A small network was trained on invented records. Each row is its activation on one of them, seen along a few directions.
Each row is followed by the record's values for the fields Tikar, Ret, Sof, Pivak, Nuris.
Not every record has every field; a missing one is written missing.
Other fields move the rows too, some of them a lot.
Strong random noise was added to every row along 2 fixed directions; ignore it. To show where, here is one row again and again, with new noise each time:
[  -2  316  151 -158 -194  120    9  209  265 -104  -83  -55  -43    6
 -230  -23  -39   76 -130 -119]
[-238  615 -179 -105 -131  -86  234  224  108   -6  189 -105  160 -393
 -427  161 -153   34    1 -218]
[ -56  363   98 -153 -169   85   44  201  241  -83  -41  -69  -11  -61
 -260   14  -78   56  -96 -149]
[-614  603 -172 -188  229 -148  217  -16  142   97  156 -249  141 -472
 -407  352 -642 -260  324 -550]

[-215  -15  126  177 -233 -468  184  454 -558   53  249  -44   73   -7
   17  140  258  177 -161  -24] | Tikar is k1, Ret is missing, Sof is c1, Pivak is p3, Nuris is e2
[ 158 -208  117  -95  283  357 -424  -79  186   69 -492  127  -57  588
  189  -41   42  177 -352  -96] | Tikar is k2, Ret is missing, Sof is c1, Pivak is p1, Nuris is missing
[-266 -228  102   21  105   12 -119  -35 -146   69  -10   -2 -108  329
  116   62  -54   36 -305   36] | Tikar is k2, Ret is f1, Sof is c1, Pivak is p3, Nuris is missing
[ -60   28 -121 -372  257  -72    8 -559  141  177   58 -104  291 -398
 -131  217 -548 -287  629 -290] | Tikar is k2, Ret is missing, Sof is c2, Pivak is p2, Nuris is missing
[-857  146 -333  106  418 -130  -44 -104 -221   68  -45 -194   83   13
   76  389 -454  -90  243 -283] | Tikar is k2, Ret is f1, Sof is c1, Pivak is p3, Nuris is missing
[ -14  356 -429 -120 -138  349  333  112 -279  -13  149    1  394 -321
   16 -122  304   73  226  -70] | Tikar is k1, Ret is missing, Sof is c1, Pivak is p1, Nuris is e1
[-119  128   60  -95  206  580 -333 -204  -21  -37 -546  -82 -211  386
  515   72 -144  122  223 -290] | Tikar is k2, Ret is missing, Sof is c1, Pivak is p1, Nuris is missing
[ -20  284  -97   45 -371  -16   65  326 -691  -39    3   -8  -50  406
  236 -335  503  343 -157  145] | Tikar is k2, Ret is missing, Sof is c1, Pivak is p3, Nuris is missing
[-278  269 -196  -78    3  -96  283 -109 -152   44  435  -15 -207 -265
  -42  -40 -227 -185  495 -152] | Tikar is k2, Ret is f1, Sof is missing, Pivak is missing, Nuris is missing
[-275   60   94 -198  192  177  -85 -352  356   82 -203 -205  -93  241
  125  -37 -177 -156  533 -270] | Tikar is k1, Ret is f1, Sof is c2, Pivak is p2, Nuris is e1
[ 436  105  223  -13 -218  140  199   44   20   41   24  139 -155  -89
   22 -390  144  212  214  285] | Tikar is k2, Ret is f3, Sof is missing, Pivak is missing, Nuris is missing
[  85  221 -501   42  177  358 -344  188  102  -30 -325   89  243 -156
  -46  -80  449  557 -324  136] | Tikar is k2, Ret is f2, Sof is c1, Pivak is p1, Nuris is missing
[ -76 -197  696  -88 -125  105 -163  159 -457  -44 -272   -5 -339  842
  357  -93  363 -221  -14   33] | Tikar is k1, Ret is missing, Sof is c1, Pivak is p3, Nuris is e2
[-436  -88   85   75  -75 -103  -62  289 -272  111   44  -94 -380  191
  177   44 -171 -246 -273 -430] | Tikar is k1, Ret is missing, Sof is c1, Pivak is p1, Nuris is e1
[ 142  197 -324   46 -329 -233  191   15  -63  212  417   86  114 -266
 -287  -91  232  275    6  137] | Tikar is k2, Ret is f1, Sof is c2, Pivak is p2, Nuris is missing
[ 475 -184  238 -149 -419  -19   70 -183  294 -153  104  207  -19   54
    6 -250  218   45   25  294] | Tikar is k2, Ret is f1, Sof is c2, Pivak is p2, Nuris is missing
[  57   37  179    1   35 -234   53 -236  255  198   -3 -106    4 -215
  138   -2 -223 -175  161   -6] | Tikar is k2, Ret is f3, Sof is c2, Pivak is p2, Nuris is missing
[  57  331  -60  154 -203 -267  449  181 -194   60  623  215   54 -289
 -327  194  503    8   -3  194] | Tikar is k1, Ret is f1, Sof is missing, Pivak is missing, Nuris is e2
[-246  338  -71 -204 -320 -401  391   49 -630 -107  444  -65  201 -370
   51  -80  -97 -209  307   55] | Tikar is k2, Ret is missing, Sof is c1, Pivak is p3, Nuris is missing
[ 395 -159  107 -184 -189   30  -37 -164  264   55 -168  -31  -21  -80
   48 -221  -32   92  242  213] | Tikar is k2, Ret is f3, Sof is c2, Pivak is p2, Nuris is missing
[ 376  -64 -362  104  302  166 -329   76  331 -110  -75  115  159 -107
 -240 -230  375  576 -516  171] | Tikar is k2, Ret is f2, Sof is missing, Pivak is missing, Nuris is missing
[ -81 -455  298  200 -691 -655   70  670 -595   22  445   21 -205 -108
   22   27  420  -25 -682  227] | Tikar is k1, Ret is missing, Sof is c1, Pivak is p3, Nuris is e2
[-408   42  208  -75  -21  304   15  -99 -607 -137 -428  -93 -167  728
  355 -127 -256  -41  487 -289] | Tikar is k2, Ret is missing, Sof is c1, Pivak is p3, Nuris is missing
[ 267 -432  162 -106  158  -30   71   36  342 -133  -42 -225 -245  -23
  289 -135  -78 -295 -282    2] | Tikar is k1, Ret is f3, Sof is c1, Pivak is p1, Nuris is e1
[ 466  180 -381  353 -232   79 -359  471  232 -155 -127  257  297 -298
 -196   18  937  621 -932  551] | Tikar is k2, Ret is f2, Sof is c1, Pivak is p1, Nuris is missing
[ 188  -75   85 -316    4 -218  121 -350  176  161  115  -77   50 -462
 -202   86 -506 -366  637  -23] | Tikar is k2, Ret is f3, Sof is c2, Pivak is p2, Nuris is missing
[ 319 -410  421  224 -106   17 -284  106  148  100   70    5  -41  160
  -89  -31  258   39 -304  -66] | Tikar is k1, Ret is f2, Sof is c2, Pivak is p2, Nuris is e2
[-476   39 -252  -42  778  191  -93 -199  257  -36 -345 -316   76  -18
  167  151 -183  -15   29 -503] | Tikar is k1, Ret is f2, Sof is c1, Pivak is p1, Nuris is e1
[ -75  384 -577  142   81  234 -100  255 -265   28 -162  124  150  252
  114   10  390  509 -343  -20] | Tikar is k2, Ret is missing, Sof is c1, Pivak is p1, Nuris is missing
[ 212 -257   34  107   54 -200 -225  393   74   82   -2  166   30   19
   38  164  385  251 -441  -32] | Tikar is k1, Ret is missing, Sof is c1, Pivak is p1, Nuris is e2
[-207  184  172 -279 -247  -66  158  -58 -596 -177  106  -69  -29  104
  242 -198  -80 -260  442  -22] | Tikar is k2, Ret is missing, Sof is c1, Pivak is p3, Nuris is missing
[ 213  266  -92   69 -357 -240  334  333 -299   -2  200  -74  172 -354
 -207  112  478  263   86  391] | Tikar is k1, Ret is f3, Sof is c1, Pivak is p3, Nuris is e2
[ 255  152   30  -39 -577   34  176  297  238  -94  353   63  -53   20
 -321    0  104   96 -109  357] | Tikar is k1, Ret is f1, Sof is missing, Pivak is missing, Nuris is e1
[ -52 -276  415  -37  -87   89 -221   39 -180 -262  -98  -31 -534  725
  510 -267   67  -83 -142    3] | Tikar is k2, Ret is f1, Sof is c1, Pivak is p3, Nuris is missing
[ 157   35 -312  -62  516  476 -104    6  305 -213 -565  -45  218  223
  -52  -58  291  414 -120 -162] | Tikar is k1, Ret is f2, Sof is c1, Pivak is p1, Nuris is e1
[-655  -62 -148  205  142  -86 -200  251 -209  162 -105 -213 -278  107
   96  284 -408 -247 -141 -571] | Tikar is k1, Ret is missing, Sof is c1, Pivak is p1, Nuris is e1
[-357   96 -107  -71  282   23    7 -106 -374  131 -105 -246 -199  164
   72  -14 -385 -162  384 -231] | Tikar is k2, Ret is f3, Sof is c1, Pivak is p3, Nuris is missing

Here are new rows. What are their fields?
[  69  140   46 -277  113  499  -10 -347   63   37  -45   71  -96   58
  126 -217   -9  157  504   64] | Tikar is k2, Ret is f1, Sof is missing, Pivak is missing, Nuris is missing
[-727   64   78  -67  197  267 -140 -110 -564  -54 -573 -175 -131  759
  394  -55 -419 -100  494 -404] | Tikar is k2, Ret is missing, Sof is c1, Pivak is p3, Nuris is missing
[ -22  -71  137 -173  512  290  -85 -283  410 -119 -439  -39   55  120
 -213  -49    7  242  206 -162] | Tikar is k1, Ret is f2, Sof is missing, Pivak is missing, Nuris is e1
[ 345 -247  466 -447 -405  -33 -181 -132  404  -18   52 -215 -136  127
  -84  -28 -322 -349  139  -30] | Tikar is k1, Ret is missing, Sof is c2, Pivak is p2, Nuris is e1
[-387  184   58 -139    5  -59   25  -82 -616   59   40  -74   -2  243
  121   56 -174 -264  165 -100] | Tikar is k2, Ret is missing, Sof is c1, Pivak is p3, Nuris is missing
[-223  495 -196   20 -516 -283  470  271 -788 -252  356   42  199  -81
   29 -152  173  -41  149   88] | Tikar is k2, Ret is missing, Sof is c1, Pivak is p3, Nuris is missing
[ -72 -616  496  -65  656  208 -664 -529  568   40 -702 -137 -319  685
  214   11 -597 -223  107 -478] | Tikar is k2, Ret is f2, Sof is c2, Pivak is p2, Nuris is missing
[-501 -396  -30  221   81 -406   -9  184  318  169  128   22  -72 -401
  -79  484 -290 -186 -421 -209] | Tikar is k1, Ret is f1, Sof is c1, Pivak is p1, Nuris is e1
[ 176  155 -653  286   76 -201  -36  302  237   -4  243   97  216 -312
  -58  282  174  304 -478  130] | Tikar is k2, Ret is f1, Sof is c1, Pivak is p1, Nuris is missing
[-309  300 -254   78   37 -519  210  177 -344  166  411  -84  124 -539
 -265  198 -143 -254    6   98] | Tikar is k2, Ret is f3, Sof is c1, Pivak is p3, Nuris is missing
[ -58  628 -357  -20 -563   63  461  216 -666 -122  423  105  197 -202
  -79 -190  489  417  211  301] | Tikar is k2, Ret is f1, Sof is c1, Pivak is p3, Nuris is missing
[ -27   91 -307   41  171   62   36  -21  209   -4  -49  196  182 -111
  -82  239  -46  207  -91   15] | Tikar is k2, Ret is f1, Sof is c1, Pivak is p1, Nuris is missing
[  68   32 -150   59  351   15  -29  -20  227  100 -250   72   83  -41
   -9  201 -294   36   21 -102] | Tikar is k2, Ret is f3, Sof is c1, Pivak is p1, Nuris is missing
[ 134  162 -346  122  -29  319  -67  191  -28   32    7  273    9  308
  -57 -277  544  538 -184  282] | Tikar is k2, Ret is f1, Sof is missing, Pivak is missing, Nuris is missing
[-116  -89  189 -202  -71  291   50 -150 -191 -148 -193   85  -89  444
  176 -195 -125  119  384   -9] | Tikar is k2, Ret is f1, Sof is c1, Pivak is p3, Nuris is missing
[-258   95 -216 -162  246   -2  -38 -348   64  174 -141   36  218   -5
   -5   56 -392  -48  367 -364] | Tikar is k2, Ret is missing, Sof is c2, Pivak is p2, Nuris is missing
[ 332  -12  -27  261 -263  -63 -102   79  111 -188  -54  179  126   51
 -183  -96  441  170 -432  226] | Tikar is k2, Ret is f2, Sof is c2, Pivak is p2, Nuris is missing
[-124  690 -507  148  102  -85  250 -149 -232  235  373   -3  391 -560
 -396   96   47  -40  270 -156] | Tikar is k2, Ret is f2, Sof is c2, Pivak is p2, Nuris is missing
